A small network was shown many inputs. Here are its activations along a few directions, one row for each input.
Each table varies a few parts of the input and shows all the possible inputs, shuffled.
Descriptions start from the smaller parts, as in this example, which fits no table here: one of 8 places around a ring, together with either a single point or (one of 2 separate values, together with one of 4 places along a line) or one of 11 places along a line.
Shared parts are said once, and a part with two or three values counts as separate values.

Other details of the inputs shift rows strongly along two fixed directions, in all tables alike. That doesn't count.

A family of inputs:
r1: [-47 -28 -50 -26 -24 -16   7 -81 -22  -3  39 -66]
r2: [ 15   5 -14 -14  17  20  30  -1  -9 -29  -1 -50]
r3: [ 16   2  19  -9  39  22  20  23  -5 -45  -2 -19]
r4: [ -9 -10   9 -27  21  18  14   2 -11 -45   0 -33]
r5: [ -9 -10   6 -13  31  20  30   1 -14 -39 -10 -42]
r6: [ 17   3  -9 -19  22  -7  25   1 -22 -33   9 -41]
r7: [ 23  14   8  -4  20  19  -8  34  18 -12   4  -1]
r8: [ 37 -11  19   8 -18  -4 -14  15  48  21 -24  77]
r9: [ 28  26  22  21 -18  -7  -8  40   7  35 -24  55]
r10: [-59 -19 -16  31 -48 -20 -35 -49  -7  48  -2  41]
r11: [ 23  23   7  37  10   2 -30  35  32  25   7  47]
r12: [ 45  26  30   9  23   8  15  62   6   3 -25  16]
r13: [ 15  14  12 -14 -16 -11   3   9  -6  12  -1  12]
r14: [-28 -13   6 -13 -14   1  -1 -29 -10  -2   6  -3]
r15: [-17  -9 -24  18   3  -2  -2 -18   3  12  11 -25]
r16: [-49 -13 -25  15 -49 -42 -46 -43  -8  52  14  33]
Each input here is: either a single point or (one of 3 separate values, together with one of 5 places around a ring).
Which other rows does r9 become when the place on the ring of 5 takes its other values? List them by row number.
> r6, r12, r13, r16

A family of inputs:
r17: [ -2  -1  -7  11  -6 -12   1  -5   3  14  -4   4]
r18: [-14 -12  -4  -5  -8   6 -10 -15  23  -4  -4  19]
r19: [-11  -1   8  -6 -16   0  -5 -11  -2   7   5  12]
r20: [-16 -13 -14 -32  18  13  36 -26 -34 -53   1 -72]
r21: [-5  1 -9 16  0  2 -6 -9  2 11  9  6]
r22: [-20  -4  -2  10  -2  -4 -12   3  -8   4   1   7]
r23: [  0   6 -12   5  -6  -6  -8  -3   2  22   4  -3]
r24: [  6  -1 -14   6  -5 -11  -4  -8   2  12   5   7]
r25: [ -9 -16  -9  11   4   5 -16 -10  20   3   9   3]
r26: [-7  0 -7 14  2 -3 -8 -7  0  8  8  6]
r27: [-13   4   1   4  -4 -10 -12  -2  -3   5  14   7]
r28: [ -3   2 -14  11 -10  -4  -3  -3   1  16  -3   0]
r29: [-17  -9   9   1  -9   0   4 -11  -1   8  -8  15]
r30: [ -5  -3  -2   3 -14  -8  -5  -7  -4   7 -10   8]
r31: [ 25  12   9  12   8   4   9  25  13  10 -13  12]
r32: [-16   1  -6  17  -4   2 -11   3  -3   8   0   1]
r33: [ 66  19  41 -42  42  40  55  65  -2 -64 -32 -31]
r34: [ -5  -6  -3   6  -5 -17  -3  -5  -3   8  -3   9]
r35: [-12  -1  -3  21  -1   0  -2  -7   2  15   1   2]
r36: [ 53  17  33  13  34  39  -4  65  42 -10 -14  31]
r37: [ 11  -4  12   5  17  10 -16  22  24  -4  -1  22]
r38: [  2   7 -12   2 -11 -12  -6  -4   5  14  11   2]
r39: [ 60  34  38  -6  25  13   7  72  18 -15 -13  26]
r40: [-14   2   4   2  -4   1 -14  -6  -6  10   1   6]
r41: [-8  9 -7 12 -5  1 -8 -5  3 13 15  1]
r42: [ -8  -3  -6   4  -8 -13  -9   1  -5   6  -4   7]
r43: [-17 -10 -23 -28  22   8  27 -25 -29 -41  17 -83]
r44: [-17   0   0   5   0  -6 -16   2  -6   9   9   4]
r45: [ -6  -4   2   6  -3  -2  -7 -15  -3   3   1  15]
r46: [  8   0 -16   8  -6  -7  -1  -9   3  15   5   6]
r47: [ -3  -7   2   5 -12 -13   1 -11   0   9 -10  11]
r48: [-14   1  -8  19  -6   5  -9   0  -2  12   1   0]
r49: [ 55  26  46 -14  16  23   9  64  17  -6 -26  28]
r50: [  5 -12   0  -7 -18  -8   0 -12   0   6  -2  17]
r51: [ -3   0   0  -3 -13 -10 -11  -8  -2  12  -2   4]
r52: [-17 -18 -13 -27  26   1  36 -22 -30 -49   8 -69]
r53: [ -8 -11  -3   2   0   7 -15 -11  21  -4  -1  15]
r54: [-10   5   5   2 -10  -3 -10 -10  -1   5   7   9]
r55: [-11   5  -6  13  -1   3 -13  -1  -1  17   9  -4]
r56: [-16  -2   7  -7 -10   4  -8  -8  -5  12  -1   9]
r57: [ 62  39  35  -1  32  23   6  77  21  -6 -21  19]
r58: [ -5   1  -4  -1  -6 -15 -12  -1  -3  12   4   4]
r59: [  6  -7  -4   0 -12 -12  -4 -14  -2   5  -1  12]
r60: [ -3 -12   5  -4 -17  -8   7  -8   1   9 -11  14]
r61: [ -9  -4  -2   7   2  -9 -10  -6  -4   3   8  12]
r62: [-14  -2  -1  19   1  -3  -4  -5   1  10   0   2]
r63: [ -7 -19  -9 -38  13  10  39 -31 -25 -47   6 -53]
r64: [-17  -6   6  10  -5  -4  -3 -13  -3   7  -6  11]
r65: [  2  -5   3 -10 -24  -9  -2  -9   2   9   3  11]
r66: [  2  -5  -8   3  -5 -17  -8  -7  -3   7   4  13]
r67: [  8  -4 -18 -30  22   8  40  -5 -22 -47  -1 -72]
r68: [ 19  -1  -3 -39  12   5  35  -7 -16 -47   5 -56]
r69: [  4   8 -14   4 -12  -8  -3  -6   6  17  11   1]
r70: [-10   8  -5  10  -4  -3 -10  -3   2  10  14   2]
r71: [-20  -6   4  -1 -13   4  -3  -8  -6   7  -9  12]
Describe the family of inputs behind these rows.
> one of 5 places along a line, together with either a single point or (one of 2 separate values, together with one of 5 places around a ring)
The inputs of r17 and r31 match in every part but the place on the line of 5. If r57 is changed in the same way as r17 into r31, which row does it become?
> r23
Which other rows does r39 become when the place on the ring of 5 takes its other values? List them by row number.
> r34, r42, r58, r66
Which other rows does r55 become when the place on the line of 5 takes its other values? List them by row number.
> r40, r43, r44, r56
Which other rows does r27 become when the choice among 2 separate values takes its other values? List them by row number.
> r39
A walk changes only the place on the ring of 5. It starts at r21 and steps to r41. List the rest of the walk in order.
> r55, r48, r35
